These are the activations of a small neural network, seen along a few directions. Each row is one input.
Each table varies a few parts of the input and shows all the possible inputs, shuffled.
Descriptions start from the smaller parts, as in this example, which fits no table here: one of 4 places along a line, together with either a single point or one of 11 places around a ring or (one of 3 separate values, together with one of 5 places around a ring).
Shared parts are said once, and a part with two or three values counts as separate values.
In the rows, zero is written as 100.

Other details of the inputs vary at random and push rows far along two fixed directions, the same in every table; ignore that.

Table:
row 1: 126 57 85 83 138 131 74 77 51 66 108
row 2: 91 54 64 69 109 90 13 93 80 55 144
row 3: 38 138 79 100 44 85 79 124 105 126 148
row 4: 77 148 101 112 59 86 110 126 127 97 106
row 5: 93 150 113 118 79 101 128 102 133 92 87
row 6: 90 142 104 114 73 112 147 112 99 115 96
row 7: 119 49 99 89 147 110 84 95 75 114 92
row 8: 100 148 114 127 93 121 161 102 103 110 86
row 9: 166 48 123 98 178 138 129 69 74 105 48
row 10: 147 48 113 89 151 105 80 80 102 93 72
row 11: 110 149 118 127 92 104 149 109 127 89 75
row 12: 103 140 118 121 86 128 150 88 106 112 90
row 13: 86 46 86 72 117 89 35 83 79 122 131
row 14: 143 40 108 88 146 95 93 92 91 84 68
row 15: 132 144 137 125 98 118 165 91 121 86 56
row 16: 15 141 63 86 18 45 37 136 135 112 169
row 17: 135 48 106 88 151 96 78 101 97 91 76
row 18: 152 140 132 134 106 122 195 105 113 80 32
row 19: 58 36 63 64 98 69 15 101 77 122 154
row 20: 110 48 96 79 123 75 57 95 98 94 102
row 21: 52 142 94 108 49 90 112 105 104 117 135
row 22: 56 143 85 109 47 91 111 115 102 119 128
Description of these inputs: one of 2 separate values, together with either a single point or one of 10 places around a ring.

Table:
row 23: 123 71 113 94 119 95 96 85 99 82 85
row 24: 130 79 104 91 118 101 86 96 106 97 80
row 25: 95 149 104 120 67 125 145 94 97 94 99
row 26: 93 156 103 122 79 124 144 110 89 87 100
row 27: 88 148 106 126 82 121 149 104 104 99 101
row 28: 114 76 104 95 132 107 103 87 86 119 90
row 29: 123 68 101 93 113 85 108 114 93 99 75
row 30: 95 148 112 124 78 96 146 100 123 84 86
row 31: 115 68 108 94 120 113 102 77 76 98 97
row 32: 98 151 116 126 83 101 137 118 133 101 83
row 33: 123 78 105 92 128 104 90 102 106 87 78
row 34: 130 75 100 91 116 102 90 90 99 79 85
row 35: 39 141 74 94 37 87 64 111 110 124 156
row 36: 115 65 96 90 116 102 114 106 71 114 89
row 37: 53 67 65 69 94 84 16 106 88 117 153
row 38: 123 75 117 94 119 93 91 91 106 100 81
row 39: 87 147 107 123 79 114 152 92 100 100 98
row 40: 32 136 86 95 39 80 68 106 111 128 158
row 41: 67 74 65 71 91 63 11 118 98 86 150
row 42: 121 79 108 97 128 88 94 95 108 103 78
row 43: 121 75 103 100 129 97 93 101 106 84 87
row 44: 115 77 103 99 134 114 99 99 89 118 92
Describe the family of inputs behind these rows.
Answer: one of 2 separate values, together with either a single point or one of 10 places along a line
The inputs of row 31 and row 23 match in every part but the choice among 2 separate values. If row 40 is changed in the same way as row 31 into row 23, which row does it become?
Answer: row 38
Change only the choice among 2 separate values in row 33. List by row number the other rows that result.
Answer: row 37
Change only the choice among 2 separate values in row 36. List by row number the other rows that result.
Answer: row 29
